Each row below holds a small network's activations on one record, seen along a few directions.
After each row come some of the record's fields: B, G, N, Y, K, V.
A field that a record lacks is written absent.
Other fields move the rows too, some of them a lot.
In the rows, zero is written as 500.
Strong random noise was added to every row along 9 fixed directions; ignore it. To show where, here is one row again and again, with new noise each time:
[606 276 537 380 487 459 519 561 300 424 404 377 529 493 378 551 505 549
 482 503 514]
[452 567 458 585 408 464 766 318 604 663 412 297 529 552 324 406 505 593
 514 556 546]
[486 423 488 452 695 457 491 605 472 548 279 563 532 485 418 454 482 467
 619 595 461]
[586 448 501 571 478 452 500 487 531 497 638 582 456 457 565 573 446 542
 391 469 436]
[574 684 574 553 375 529 420 446 491 654 545 434 513 323 459 438 469 570
 447 530 541]
[481 524 606 624 443 464 331 651 550 304 668 609 502 428 580 424 252 431
 613 288 618]
[427 483 477 421 570 627 545 603 549 348 536 485 450 695 610 546 499 604
 479 469 475]
[563 437 499 581 613 561 392 455 629 485 484 409 484 557 516 535 418 576
 569 524 609]
[399 533 484 511 536 406 616 417 609 535 460 617 469 480 548 410 414 562
 513 549 450]
[466 756 521 596 289 559 611 566 532 627 599 503 504 508 456 413 493 450
 437 438 478]
[518 389 481 774 651 274 516 552 656 477 579 681 529 372 458 478 304 407
 625 382 467]

[362 594 495 514 305 614 628 642 568 402 456 523 455 794 602 441 546 315
 487 541 516] -> {B: b1, G: absent, N: absent, Y: y1, K: k3, V: v3}
[416 540 552 392 442 579 477 270 623 493 466 444 445 543 667 419 342 638
 578 611 604] -> {B: b1, G: absent, N: absent, Y: y1, K: k2, V: v1}
[519 472 624 361 223 423 391 369 388 397 649 671 474 398 646 449 424 486
 373 436 561] -> {B: b2, G: g2, N: n2, Y: y2, K: k2, V: v2}
[534 402 457 417 783 578 438 717 434 412 463 542 503 532 540 661 605 530
 508 519 380] -> {B: b1, G: absent, N: absent, Y: y3, K: k2, V: v3}
[539 480 498 552 503 342 545 561 428 556 514 688 508 339 453 508 476 387
 467 469 390] -> {B: b1, G: absent, N: absent, Y: y3, K: k2, V: v3}
[593 433 547 410 548 548 286 544 418 385 435 416 466 471 502 533 510 572
 448 527 615] -> {B: b2, G: g2, N: n1, Y: y2, K: k2, V: v3}
[437 459 583 528 274 403 599 668 351 384 528 536 575 500 380 412 487 259
 578 341 527] -> {B: b1, G: absent, N: absent, Y: y3, K: k2, V: v2}
[563 368 537 484 475 405 442 413 445 450 593 542 487 329 571 563 470 544
 432 537 433] -> {B: b1, G: absent, N: absent, Y: y1, K: k2, V: v2}
[698 286 485 506 535 392 337 423 436 542 555 731 464 433 548 592 458 391
 381 501 488] -> {B: b2, G: g2, N: n1, Y: y1, K: k2, V: v2}
[435 684 474 529 342 494 848 465 497 649 662 433 517 440 442 503 570 595
 390 467 287] -> {B: b1, G: absent, N: absent, Y: y2, K: k2, V: v1}
[625 416 580 372 646 605 318 585 343 437 498 323 537 326 505 629 520 699
 526 545 465] -> {B: b1, G: absent, N: absent, Y: y3, K: k2, V: v1}
[541 641 536 457 656 550 365 539 453 601 483 465 559 270 480 506 553 583
 533 552 465] -> {B: b1, G: absent, N: absent, Y: y1, K: k2, V: v3}
[491 683 546 522 148 548 649 468 423 540 582 225 495 474 388 439 477 569
 411 402 589] -> {B: b1, G: absent, N: absent, Y: y2, K: k1, V: v3}
[392 545 477 228 385 493 836 422 295 591 285 305 531 528 313 428 676 619
 429 612 424] -> {B: b1, G: absent, N: absent, Y: y2, K: k2, V: v3}
[279 860 514 561 443 636 556 459 713 529 656 475 479 520 636 371 436 608
 571 409 532] -> {B: b1, G: absent, N: absent, Y: y2, K: k1, V: v2}
[682 515 590 477 319 712 288 467 389 625 418 262 581 554 377 513 575 359
 552 541 729] -> {B: b1, G: absent, N: absent, Y: y1, K: k2, V: v2}
[490 639 579 409 548 619 265 504 433 610 313 489 578 401 422 373 494 424
 680 548 660] -> {B: b1, G: absent, N: absent, Y: y3, K: k2, V: v2}
[595 503 442 659 506 485 515 480 590 542 658 580 466 519 572 610 510 449
 398 469 454] -> {B: b1, G: absent, N: absent, Y: y1, K: k3, V: v3}
[454 382 438 461 462 473 624 141 655 589 366 418 421 647 540 472 446 592
 515 650 591] -> {B: b1, G: absent, N: absent, Y: y2, K: k1, V: v2}
[497 464 411 549 635 327 601 370 587 571 443 608 473 478 461 515 511 543
 418 540 435] -> {B: b2, G: g1, N: n2, Y: y2, K: k2, V: v3}
[456 674 557 315 332 761 388 496 440 582 365 441 497 699 499 405 589 365
 563 570 668] -> {B: b1, G: absent, N: absent, Y: y2, K: k2, V: v2}
[472 696 502 623 424 423 684 501 510 701 597 534 558 304 374 432 451 484
 536 435 369] -> {B: b1, G: absent, N: absent, Y: y3, K: k2, V: v1}
[478 434 554 382 336 379 571 594 309 346 588 678 499 462 549 467 437 391
 449 364 462] -> {B: b1, G: absent, N: absent, Y: y1, K: k3, V: v3}
[542 487 494 584 396 477 516 282 590 584 365 305 485 549 382 418 410 491
 597 571 715] -> {B: b1, G: absent, N: absent, Y: y2, K: k3, V: v3}
[563 615 447 480 478 721 627 689 406 595 563 310 543 647 363 594 626 494
 510 426 416] -> {B: b1, G: absent, N: absent, Y: y2, K: k3, V: v1}
[408 723 462 637 470 501 636 261 744 628 611 463 470 469 554 450 469 633
 478 511 531] -> {B: b1, G: absent, N: absent, Y: y3, K: k2, V: v3}
[323 573 536 524 437 449 544 553 554 474 411 623 503 494 518 334 400 355
 641 520 495] -> {B: b1, G: absent, N: absent, Y: y2, K: k2, V: v2}
[529 535 560 301 632 492 258 571 360 510 393 735 435 275 680 525 513 554
 409 671 386] -> {B: b1, G: absent, N: absent, Y: y3, K: k2, V: v3}
[353 606 554 333 457 516 539 581 419 429 441 571 518 489 546 378 457 471
 571 474 510] -> {B: b1, G: absent, N: absent, Y: y1, K: k2, V: v3}
[462 707 553 515 372 668 353 683 530 670 311 658 461 615 536 365 386 199
 652 627 551] -> {B: b1, G: absent, N: absent, Y: y3, K: k2, V: v1}
[452 535 477 685 412 516 530 534 661 366 557 418 500 739 432 401 375 383
 617 286 768] -> {B: b2, G: g2, N: n1, Y: y2, K: k3, V: v3}
[424 475 507 469 460 444 668 470 458 517 468 491 571 459 423 467 584 481
 527 504 430] -> {B: b1, G: absent, N: absent, Y: y3, K: k2, V: v2}

Here are new rows. What are their fields?
[376 631 413 665 503 515 685 570 683 580 578 613 475 593 568 497 523 434
 507 497 354] -> {B: b1, G: absent, N: absent, Y: y3, K: k1, V: v2}
[591 475 507 701 268 498 497 503 553 569 448 373 552 712 274 426 394 207
 625 375 812] -> {B: b2, G: g2, N: n2, Y: y2, K: k2, V: v3}
[523 613 422 551 742 512 583 702 485 622 555 587 539 381 420 581 627 569
 438 481 240] -> {B: b2, G: g2, N: n1, Y: y3, K: k2, V: v1}
[599 492 441 628 364 518 659 653 453 640 503 439 535 624 285 553 541 314
 472 457 433] -> {B: b2, G: g2, N: n2, Y: y2, K: k2, V: v1}
[429 556 522 493 419 356 640 362 504 486 678 568 509 262 597 474 491 656
 388 448 348] -> {B: b1, G: absent, N: absent, Y: y1, K: k1, V: v2}
[466 718 457 622 434 620 570 649 515 567 653 539 554 578 443 485 572 348
 508 339 470] -> {B: b1, G: absent, N: absent, Y: y1, K: k3, V: v2}
[427 578 505 486 444 527 540 411 593 346 650 390 461 519 590 510 475 710
 406 430 557] -> {B: b2, G: g2, N: n2, Y: y2, K: k2, V: v3}
[491 460 491 678 369 301 672 289 577 518 720 539 574 384 392 444 381 428
 556 276 561] -> {B: b1, G: absent, N: absent, Y: y1, K: k2, V: v2}
[617 374 466 501 497 492 568 490 375 540 511 361 561 519 324 585 624 462
 504 454 503] -> {B: b1, G: absent, N: absent, Y: y2, K: k3, V: v2}
[678 313 521 458 672 443 263 513 414 243 712 465 476 326 597 697 486 739
 375 381 512] -> {B: b2, G: g2, N: n2, Y: y2, K: k3, V: v3}
[528 464 661 443 365 526 300 597 374 344 414 326 543 376 506 440 442 468
 576 546 652] -> {B: b1, G: absent, N: absent, Y: y1, K: k2, V: v3}
[467 611 488 643 410 701 457 726 629 469 572 584 502 791 574 510 568 196
 582 434 534] -> {B: b1, G: absent, N: absent, Y: y2, K: k3, V: v2}
[447 606 534 319 590 643 371 524 467 432 388 388 489 546 524 445 558 645
 504 542 631] -> {B: b2, G: g2, N: n1, Y: y2, K: k2, V: v3}
[429 350 452 623 432 358 780 287 601 531 416 248 571 573 245 409 414 492
 701 424 640] -> {B: b1, G: absent, N: absent, Y: y2, K: k1, V: v2}
[476 746 468 593 633 534 502 493 599 679 494 508 532 369 474 467 571 555
 532 553 451] -> {B: b1, G: absent, N: absent, Y: y3, K: k3, V: v3}
[409 426 444 472 644 424 658 563 518 279 610 443 512 478 542 587 565 713
 398 432 371] -> {B: b2, G: g2, N: n2, Y: y1, K: k2, V: v3}
